Each row below holds a small network's activations on one input, seen along a few directions.
Each table varies a few parts of the input and shows all the possible inputs, shuffled.
Descriptions start from the smaller parts, as in this example, which fits no table here: values(2) and (point or line(9) or (line(4) and ring(5))).
Shared parts are said once, and a part with two or three values counts as separate values.

Other details of the inputs vary at random and push rows far along two fixed directions, the same in every table; ignore that.

Rows:
row 1: [  4  26 -21 -10 -30  18  40  26 -41 -79 -12]
row 2: [  2  85 -58  26   0   5 -61   9  20  52 -19]
row 3: [ -3  -5  10   7  17 -14 -23  -2  15  36   3]
row 4: [-10   8 -14  15  -4   5 -32 -41  55  62  11]
row 5: [  4  10  -4  21  17 -14 -47 -15  37  67   7]
row 6: [-10  80 -68  28 -29  16 -41 -18  34  44  -6]
row 7: [  2  27 -20  -6 -13  -4  26  44 -70 -56 -13]
row 8: [  2  31 -26 -10 -30  20  41  28 -44 -82 -14]
row 9: [ 10 -37  37 -24  10 -10  50  44 -66 -80  -7]
row 10: [  9 -17  18  -8   8 -10  19  23 -37 -31   1]
row 11: [ -4 -28  22  17  28 -20 -47 -38  54  94  17]
row 12: [  3  58 -50  11 -34  18   0   5  -8 -21  -7]
row 13: [  4 -83  67 -11  36 -24   7 -15  11  27  19]
row 14: [ -3 -85  60 -15  17  -4  16 -39  36  22  20]
row 15: [ -5 -83  65 -25  30   6  12 -34  46  14   5]
row 16: [ -4   2  -7 -13 -15  13  30  11 -21 -50  -4]
row 17: [  0  30 -27   6 -18  15  -5  -6  11  -4  -1]
row 18: [  2 -72  61 -14  39 -21   7  -5   9  13   9]
row 19: [ -2  88 -67  27 -15  -1 -42  18  -9  30 -11]
row 20: [ -2 -35  20 -21 -13   6  51   6 -32 -57   3]
Description of these inputs: values(2) and (point or ring(9)).
Which other rows does row 16 become when the ring(9) part takes its other values? List them by row number.
> row 1, row 4, row 6, row 8, row 12, row 14, row 17, row 20

Rows:
row 21: [-18 -29  24   6  36  -8 -36 -28  73  47  -6]
row 22: [  2  11 -28  21 -24   3 -12 -28  13  27   7]
row 23: [  8  53 -33   8   3  16 -38   6   6  25 -19]
row 24: [ -1   6  -6  -1  -8  19 -28 -32  67  47  10]
row 25: [-14  43 -38  24  -8 -18 -29   5  11  31   8]
row 26: [-17 -42  31 -33  11  -2  46  17 -45 -43  -3]
row 27: [ 22  19 -12  -2 -12  -7  30  52 -77 -71  -8]
row 28: [  2 -73  67  -8  18   6  -1 -40  67  11  18]
row 29: [  2  29 -40  30 -31   5 -13 -16  11  18  11]
row 30: [ 18 -67  64 -16  43  -4  16   1  12 -23 -15]
row 31: [ 10 -63  48 -30  32  -1  10  -5 -12  11   5]
row 32: [  3  55 -43 -13 -39  29  43  21 -48 -66 -16]
row 33: [ 12  50 -33  15  -6  -3 -34   3 -11  36  -6]
row 34: [-17 -34  23 -33  12   5  45  30 -35 -65 -10]
row 35: [ -3   6 -20  13 -11   5 -16 -46  35  55   7]
row 36: [-18 -75  57 -21  19 -23  24  -8  -4  10  14]
row 37: [ 17  77 -44  37 -15  -7 -42  17  -4  24   1]
row 38: [ -8  36 -18   2 -20 -16  34  50 -59 -74   1]
Changing only one part turns row 37 into row 29. The same change can be made to row 33. Which row results?
> row 35
What is each input in this table made of?
> values(3) and line(6)
Start at row 38 and move only the line(6) part, one step at a time. The first step leads to row 25. Which rows follow, in order?
> row 36, row 26, row 34, row 21

Rows:
row 39: [ -9 -61  50 -24  29 -24  30  35 -42 -35  11]
row 40: [ 31  31 -29   5 -20  29  24  26 -38 -64 -19]
row 41: [-38 -79  29 -26   7   3  20 -45  40   7  14]
row 42: [  2  45 -42   8 -42   3  29  29 -40 -59  11]
row 43: [-18 -71  50 -33   2  17  23 -42  30  19  19]
row 44: [  0  61 -26   3 -10   1  10  49 -32 -65 -22]
row 45: [  6  33 -18   1 -25  11  21  41 -24 -72  -4]
row 46: [-31  23 -30  -7  17  11 -32 -26  62  42 -24]
row 47: [-10 -84  60  -2   8 -20  21 -29  26   7  34]
row 48: [-12 -62  63 -45  33  16  17 -19  38  16  -8]
row 49: [  1 -87  74 -24  43 -20   3  -7   1  28  20]
row 50: [-44  18 -40  -1  21   3 -40 -21  29  61 -11]
row 51: [  6  40 -46  19 -43   7  25  18 -48 -56  -7]
row 52: [-14 -29  27  -9  18 -21  21  37 -46 -35   5]
row 53: [-15  33 -23  32  -4 -27 -34 -22  35  68  19]
row 54: [ 12 -36  40 -24  -2   5  36  22 -15 -66   9]
row 55: [ 18  26 -30  23 -22   9 -35 -38  38  63  12]
row 56: [ -6  28 -11  39   1   5 -44 -19  63  45  12]
row 57: [-16  28 -24  29  18 -21 -59  -4  25  72   1]
row 58: [-22 -11  14 -25  19  12   3   3  -7  26  -1]
row 59: [-12  32 -14 -12 -18  44  -3  -5  21   2  -9]
row 60: [ -1  36 -11  25  20 -10 -51  -9  59  51 -13]
row 61: [-22  40 -26   1  -7  15 -22 -37  31  73   6]
row 62: [-40 -74  31 -31  20 -10  22 -39  26  18  11]
row 63: [ 17  44 -37   4 -29   1  27  22 -65 -34 -13]
row 64: [ 29 -22  26 -16  18   7  30  22 -27 -47 -24]
row 65: [  1 -60  53 -26   3 -23  47  13 -36 -35  22]
row 66: [ 11  39 -21   4  -5   4  15  42 -34 -59 -35]
row 67: [ 13  42 -37  17 -23  18  18  33 -33 -72 -21]
row 68: [ -2  31 -32   6  -5  -6   8  48 -64 -35 -20]
row 69: [ 11  33 -27  20  -8  -6 -36 -31  22  71  10]
row 70: [ -1  67 -58  31 -29 -12 -14   5 -19  19  -9]
row 71: [ 12   0 -15  20 -19   3  -1 -25  -6   1   3]
row 72: [ 10  42 -39  11 -28  -7  24  17 -63 -36 -15]
row 73: [ -1   8  -1  18  -5   6 -11  -2  19 -15  -2]
row 74: [ 12  18 -16   1   9   1 -19  11 -23  27  -5]
row 75: [ 19  63 -54  32 -25  20 -29  -2   4  -5 -23]
row 76: [  3  26 -13  13  -3 -10 -33 -29  23  65  21]
row 77: [ -6   3  -9  19 -20 -10  -1 -12   5  -5  13]
row 78: [ 15 -71  61 -10  46  -7   6 -18  24   9 -10]
row 79: [  6  38 -10   9   9  -3 -53  -4  59  56  -4]
row 80: [ 20 -33  40 -21  -1  15  33  18 -24 -65   8]
row 81: [ 23 -10  24  -9  24   4  -8  -1  14   2  -7]
row 82: [ 12 -72  46 -13  41 -15   3  -9  -4  32   2]
row 83: [  9  14 -14  18 -19   5 -39 -36  42  55  26]
row 84: [ 19 -28  46 -32  17   5  27  25 -24 -56  -6]
row 85: [ 20  49 -49  19 -38  14 -12 -12 -12   5  -5]
row 86: [ -1  25 -21  24 -24   1 -42 -29  47  59  26]
row 87: [-33 -83  41 -31  23  11  17 -32  55   0   0]
row 88: [  3  21   2   1   9  -9 -13  23  23   0 -11]
row 89: [ -8 -63  54 -21   7 -28  50  14 -32 -36  21]
row 90: [ -7   9  -7   2 -14 -16  31  20 -48 -41   1]
row 91: [  1 -65  42  -4  39 -19  -7 -14  -5  34  -2]
row 92: [  0  41 -29 -13  -6  -4   7  53 -60 -39  -3]
row 93: [28 14 -9  6 -7 23 -9 -7 12 -2 -3]
What is each input in this table made of?
> ring(5) and (values(2) or ring(9))
Changing only the ring(5) part turns row 66 into row 70. The same change can be made to row 79. Which row results?
> row 65
Start at row 73 and move only the ring(5) part, one step at a time. The first step leads to row 77. Which rows follow, in order?
> row 90, row 57, row 60
Which other rows does row 41 become when the values(2) part takes its other values? List them by row number.
> row 43
